These are the activations of a small neural network, seen along a few directions. Each row is one input.
Each table varies a few parts of the input and shows all the possible inputs, shuffled.
A made-up example of a description, with smaller parts first: one of 4 places along a line, together with either a single point or one of 11 places around a ring or (one of 3 separate values, together with one of 5 places around a ring).
Shared parts are said once, and a part with two or three values counts as separate values.
(in the rows, 128 means zero)

Other details of the inputs vary at random and push rows far along two fixed directions, the same in every table; ignore that.

Rows:
R1: [105 148 163 159 120 118 150 145 144  96 159 156 140]
R2: [128  66 119 115 167  93 101  92 101 180 112 151 100]
R3: [123 120  95 121 117 125 116 128 127 150 127 145 114]
R4: [124 146 126 155 138 118 145 141 141  93 147 133 147]
R5: [123 110 104 143 126 112 141 122 137 130 126 157 132]
R6: [149 107 116 121 149 122 124  91  99 152 106 118 108]
R7: [161 121  96  90 144 157 148 100  90 143  93  59  98]
R8: [150 198 119 118 107 174 143 146 125  95 142  76 126]
R9: [117 150 155 150 126 131 131 154 151 124 133 134 158]
R10: [116 157 154 145 125 123 130 154 151 115 137 141 171]
R11: [154 165 127 117  93 166 171 126 135 115 136 103 135]
R12: [137  83 119  99 150  93 109 128 122 162  86 134  96]
R13: [106 148 154 171 121 114 153 140 141  89 151 154 143]
R14: [111 126 127 149 114 107 127 150 151 130 166 179 142]
R15: [ 93  61 104 116 144  70 102 113 129 179 126 184 119]
R16: [120 167 143 165 122 112 109 143 143 106 167 166 144]
R17: [106 105 108 118 139 122 103 122 105 150 111 136  87]
R18: [142 122 119 104 143 139 141 119 112 136 123  94 114]
R19: [ 91  69 114 116 169  68  95 120 120 164 133 161 118]
R20: [159 167 131  89 121 190 143 121 124 126  96  73 136]
R21: [145 170 128 116 120 160 143 146 124 110 151  91 127]
R22: [109  50 105 118 152  90  81 114 122 171 127 149  96]
R23: [161 137 104 110 114 169 145 102 118 112 103  62 107]
R24: [112 128 156 150 122 113 116 152 149 103 141 176 175]
R25: [ 79 138 161 159 124  89 126 146 149 105 165 180 145]
R26: [121 140 132 166 109 108 156 139 155 105 156 167 159]
R27: [147 163 142 117  99 160 138 142 118 109 114  97 157]
R28: [135 144 154 139 117 140 134 153 146  93 134 153 168]
R29: [113 152 134 162 106 117 111 150 161  93 168 146 142]
R30: [163 122 114  88 115 170 141  98 111 136 106  56  98]
R31: [131  82 111 108 159 109  89 103  96 181 118 142  92]
R32: [111  38 103 132 160  76  98  97 121 163 110 149 104]
R33: [170 189 142 100 115 201 160 136 136 101 108  76 145]
R34: [103 128 163 172 117 103 118 166 151 112 146 173 173]
R35: [114 137 143 137 110 111 122 131 154 106 157 131 143]
R36: [148 137 106 102 127 175 153 101  92 125  83  70  87]
R37: [124  79 125 119 137 126 107 131 114 166  92 129 119]
R38: [127 154 145 176 132 108 134 129 144  95 155 164 153]
R39: [137 113 124 105 141 156 124 125 121 168  86  91 112]
R40: [148 135 122  91 132 141 119  93  98 154 111  95 105]
R41: [135 176 141 121 104 173 149 140 118 106 139  96 112]
Each input here is: either a single point or (one of 2 separate values, together with one of 5 places along a line) or (one of 5 separate values, together with one of 6 places along a line).
- Start at R37 and move only the place on the line of 5, one step at a time. The first step leads to R34. Which rows follow, in order? => R27, R24, R28
- Which other rows does R20 become when the choice among 2 separate values takes its other values? List them by row number. => R24
- Start at R39 and move only the place on the line of 5, one step at a time. The first step leads to R9. Which rows follow, in order? => R10, R20, R33

Rows:
R42: [112  46 104 128 158  77 137 122 136 183 106 170 110]
R43: [133  81 139 125 181 122  77 120 117 171  77 139 131]
R44: [ 86 137 157 166 151 115 140 132 111  99 130 140 126]
R45: [126 141  88  67 105 196 133 108  69 155  86  42  55]
R46: [ 83  20 101  82 167  62  45 135 119 199 109 169 120]
R47: [179 105  67  90 116 143 148  63 104 155 107  71 106]
R48: [125 117 126 144 169 114 123 109  88 122 129 155 105]
R49: [159 172 159  96 133 168 139 138 118  94 106  60 165]
R50: [178  84  80  64 123 202 134  92  78 203  23  76 106]
R51: [119 106  86  92 133 109  97  87  89 191 139 149  85]
R52: [129 129 152  90 158 142 127 126  94 139  85 119 145]
R53: [130 116 106 170 119 106 145 127 159  86 154 171 134]
R54: [120   7  85  80 160  86  99 107 116 187  66 140 132]
R55: [ 77  90 108 156 144  70  85 140 121 143 175 223 105]
R56: [150 179 135 113  93 188 103 159 148 130 123 100 142]
R57: [ 81  27 102  78 168  66  48 132 126 200 101 181 109]
R58: [110 146 192 204 148  98  98 176 172  91 162 185 211]
R59: [114 137 140 159 116 124 184 152 159 114 155 168 164]
R60: [121 206 169 167 118 159 163 144 145  44 145  81 139]
R61: [102 112 133 131 126 127  78 158 128 175 124 184 143]
R62: [136 232 159  95  68 196 153 175 137  87 147 100 170]
R63: [154 189 141 113  86 186 111 163 133 139 114 102 136]
R64: [102  94 136 165 183  42  93  95 137 139 163 200 133]
R65: [119 146 152 147 101 117 153 165 189  77 140 167 201]
R66: [123  40 104 134 149 103  92 123 147 181  79 178 143]
R67: [175 226 123 136  64 184 207 106 135  80 157 101 159]
R68: [146 224 132 147  76 162 144 159 139  69 181 117 117]
R69: [175 126 117  72 165 180 147  99  84 156  87  16  91]
R70: [115 135 150 193 159  82 116 141 140  70 183 169 150]
R71: [160 106  99 103 173 143 114  84  82 134  94  86  70]
R72: [ 78 133 151 165 132  80 112 179 187 121 202 193 147]
R73: [175 131 115 111 101 180 142 128 126 153  63  99 138]
R74: [162 129 124 138 100 166 136 142 151 123 104 108 175]
R75: [140 214 162 155 109 180 170 141 128  42 143  39 142]
R76: [178 174  99 118  88 161 175  88 141 104 137  88 132]
R77: [ 99  98 115 189 128  78 143 135 146 101 165 227 147]
R78: [177 195 113 155  74 179 187 134 149  43 161  82 150]
R79: [ 59  18  85 123 164  59  58 120 110 182 123 151  74]
R80: [182 134 100  83 154 151 127  59  74 151 106  44  94]
R81: [107  91 126 125 170 109 117 104  86 145  79 102  75]
R82: [120 106 153 106 170 109 104 131 127 130  98 135 149]
R83: [153 207 115 126  85 178 136 143 138  75 171  92 106]
R84: [ 72 135 160 176 130  63 114 187 179 128 201 215 147]
R85: [129 181 164 191 139 105 139 146 137  63 171 166 140]
R86: [102  36  87  87 171  89  79 122 112 211 126 127  80]
R87: [117  97 122 125 129 123  63 154 138 169 127 145 142]
R88: [157 181 192 124  72 172 167 127 136  93 139  87 131]
R89: [ 93 131 168 178 108  68 144 181 194  85 154 226 211]
R90: [ 96  20  77 121 152  82 119  95 103 179  64 141  71]
R91: [158 244 134 128  66 161 151 131 139  94 185 102 130]
R92: [141 118  92 119 101 166 166 110 119 105  96  49 109]
R93: [170 153  75  58 109 170 115  76  95 167 121  55  69]
R94: [120 120 119 173 116  63 143 111 158 124 164 203 151]
R95: [ 88  83 169 141 182  52  91 148 133 141 113 204 160]
R96: [ 75 126 143 208 107  83 154 158 193  60 168 186 165]
R97: [ 89 154 197 203 161  64 142 176 173  94 187 204 173]
R98: [114  77 114 140 145  96 148 131 164 145 132 159 134]
R99: [103 152 137 124 120 134 137 159 136 143 167 146 125]
R100: [162 113 100 102 120 161 173 119 132 138 112  65 125]
R101: [154 201 138  69  81 188 135 157 124 118 111  71 133]
R102: [104 125 178 176 161 108 100 155 134 135 125 201 180]
R103: [109  80  78  75 134 135  96 103  76 187  74  77  35]
R104: [104 186 132 140  87 158 135 155 151  79 159  92 113]
R105: [144 124 173 121  96 147 139 117 135 110 145  89 134]
R106: [106 121 183 188 163  83  90 163 150 132 126 207 176]
R107: [176 178 127 107 137 148 145  79  89 133 115  77 102]
R108: [119 183 132 160  95 100 115 139 162  96 220 153 157]
R109: [161 113 147  65 104 191 150  82  78 161  85  60  85]
R110: [151 182 142 106  80 184 187 148 139  90 108 109 183]
R111: [178 190 111 142  79 175 187 127 132  70 132  97 122]
R112: [170 117  93  65 166 155 129  44  44 188  78  70  71]
R113: [146 188 114 137  90 158 127 148 134  77 184  97 120]
R114: [109 126 164 158 175  96 132 144 153 118 155 152 142]
R115: [ 93  87 105 146 122 117 155 118 120 128 105 145 115]
R116: [ 87  32 128 122 219  66 102 109  93 204 105 180  99]
R117: [163  69 128  53 125 168 121  68  89 178  71  52  64]
- The inputs of R99 and R84 match in every part but one. If R116 is changed in the same way as R99 into R84, which row does it become? => R97
- The inputs of R65 and R54 match in every part but one. If R83 is changed in the same way as R65 into R54, which row does it become? => R113
- Describe the family of inputs behind these rows. => one of 4 places along a line, together with either a single point or (one of 3 separate values, together with one of 6 places along a line)
- Which other rows does R85 become when the choice among 3 separate values takes its other values? List them by row number. => R68, R111
- Which other rows does R64 become when the place on the line of 6 takes its other values? List them by row number. => R43, R60, R71, R82, R114
- Which other rows does R75 become when the choice among 3 separate values takes its other values? List them by row number. => R79, R92
- Which other rows does R105 become when the place on the line of 4 takes its other values? List them by row number. => R88, R109, R117
- Start at R93 and move only the place on the line of 6, one step at a time. The first step leads to R83. Which rows follow, in order? => R104, R72, R57, R56

Rows:
R118: [130 174 152 147 102 146 141 154 152  88 147 120 157]
R119: [ 96  96 141 154 137  87 108 149 150 128 143 181 145]
R120: [ 97  31  75 125 177  58  84  85  94 191 121 181  68]
R121: [146  84  73  74 144 139 120  77  80 170  97  66  54]
R122: [152 145 131 117 111 157 144 126 127 119 116 102 134]
R123: [147 195 155 136 105 169 161 148 140  81 136  96 153]
R124: [100 129 152 173 130  93 123 158 165 100 154 180 167]
R125: [126 124 128 129 127 134 136 134 135 128 119 127 133]
R126: [133 168 149 134 113 148 131 145 140 105 143 122 150]
R127: [107  72 121 126 155  97  96 126 120 161 112 150 119]
R128: [126 112 110 135 133 103 131 103 125 126 150 132 107]
R129: [151 102 105  69 143 161 119 100  84 169  70  67  85]
R130: [101 134 167 176 133  84 124 153 162 101 164 194 173]
R131: [154 183 150 128 105 170 153 133 134  94 131  95 151]
R132: [ 96 121 130 175 136  73 130 134 155  99 184 176 135]
R133: [136  67  91  68 146 142 111  96  84 189  66  90  81]
R134: [ 85 123 157 186 129  68 120 165 172 106 176 224 182]
R135: [145 147 128 111 111 158 132 134 127 127 120 103 128]
R136: [161 155 121 103 111 172 143 126 119 126 110  88 127]
R137: [101  25  78 117 180  53  84  85 104 191 125 172  77]
R138: [166 135 117  94 123 172 138 106 102 142  91  68 113]
R139: [161 156 116  86 106 187 143 120 112 138 101  66 112]
R140: [149 185 142 122  92 182 160 144 138  97 129  82 141]
R141: [157 162 132 103 120 170 145 124 113 130 110  87 125]
R142: [112 105 132 136 141 104 103 136 134 144 132 155 135]
R143: [156 103  95  68 134 163 112 100  91 175  72  70  88]
R144: [147 206 132 139  89 157 162 133 143  75 179  91 129]
R145: [107 138 155 156 128 112 121 152 150 105 151 158 156]
R146: [135 175 152 144 114 152 148 148 143  88 140 115 157]
R147: [158 147 121 104 123 165 135 120 112 135 106  86 125]
R148: [137 164 140 136 108 148 146 144 145 109 140 127 152]
R149: [115 133 149 158 120 111 135 144 156 112 147 165 160]
R150: [ 92  21  98 105 171  68  76 110 107 205  97 178  99]
R151: [100 155 144 196 115  84 141 138 157  79 197 190 145]
R152: [ 97  74  95 137 153  74  96 104 111 160 143 172  83]
R153: [126 113 139 129 141 117 125 123 124 141 119 140 131]
R154: [ 90 124 163 168 137  88 118 158 155 113 158 185 158]
R155: [105 152 164 175 129  94 126 162 163  97 170 190 176]
R156: [115 155 157 150 122 117 125 154 150 105 156 156 157]
R157: [143 154 139 118 124 159 148 131 121 119 113  95 128]
R158: [137 132 131 106 130 145 124 125 114 146 112 108 117]
R159: [159  93  93  67 150 159 112  91  80 182  69  76  88]
R160: [124 125 128 126 125 131 138 134 130 126 118 128 135]
R161: [ 99  94 135 158 147  75 100 142 150 137 143 195 153]
R162: [ 97  16 101 118 187  67  78 108 107 196  90 170 101]
R163: [152 172 139 119  97 170 161 131 130 105 123  94 145]
R164: [113 119 108 141 129 110 125 113 116 126 147 136  93]
R165: [161 185 105 117 100 182 168 107 105  97 131  60  92]
R166: [167 171 125 101 103 192 159 129 120 109 103  60 124]
R167: [134 148 143 143 116 131 135 136 145 108 134 133 153]
- The inputs of R161 and R143 match in every part but one. If R141 is changed in the same way as R161 into R143, which row does it become? => R158
- Describe the family of inputs behind these rows. => one of 5 places around a ring, together with either one of 2 separate values or one of 8 places along a line
- Which other rows agree with R128 in the place on the ring of 5? List them by row number. => R122, R130, R131, R138, R149, R151, R153, R163, R167
- Which other rows agree with R132 in the place on the ring of 5? List them by row number. => R123, R124, R125, R146, R157, R160, R162, R165, R166

Rows:
R168: [170 143 101  84 120 193 159 100  96 130  85  33  83]
R169: [139 169 145 154 118 133 154 129 130  87 148 120 140]
R170: [ 99 103 165 139 151  89 118 152 147 143 127 178 164]
R171: [145  66 124  86 149 144 100 104  97 188  57 103 109]
R172: [ 78  80 124 151 137  65  93 140 148 142 159 205 131]
R173: [137  56  81  99 165 104 113  76  93 190  94 126  85]
R174: [135 162 142 158 123 120 151 129 143  91 158 151 144]
R175: [139 144 120 136 109 134 152 118 136 109 141 121 136]
R176: [128 147 120 124 108 131 126 129 133 126 149 126 127]
R177: [ 99  77 121 146 165  82 112 111 121 138 125 160 118]
R178: [129 155 154 141 115 154 143 165 140 114 119 140 172]
R179: [130 152 131 150 100 132 158 134 148  90 151 131 144]
R180: [176 150  92  70 116 188 133  94  89 163 100  49  83]
R181: [117  56  95  90 171 100  80  94  79 194  95 130  71]
R182: [127 140 144 137 119 129 124 155 154 122 113 149 169]
R183: [125 177 145 141 115 144 134 143 134  97 154 109 135]
R184: [ 86  87 133 157 159  55  84 133 141 145 162 220 129]
R185: [155 155 147 110 124 165 131 145 137 113 115  89 162]
R186: [134 168 131 121  98 160 140 146 135 105 142  99 121]
R187: [110 145 138 144 123 122 123 151 141 114 151 133 127]
R188: [131 157 135 149 105 141 160 140 147  87 147 118 137]
- Describe the family of inputs behind these rows. => either one of 5 separate values or (one of 2 separate values, together with one of 8 places around a ring)
- Start at R169 and move only the place on the ring of 8, one step at a time. The first step leads to R174. Which rows follow, in order? => R173, R175, R179, R188, R168, R177
- List by row number the other inputs of the same sort as R171. => R170, R178, R182, R185
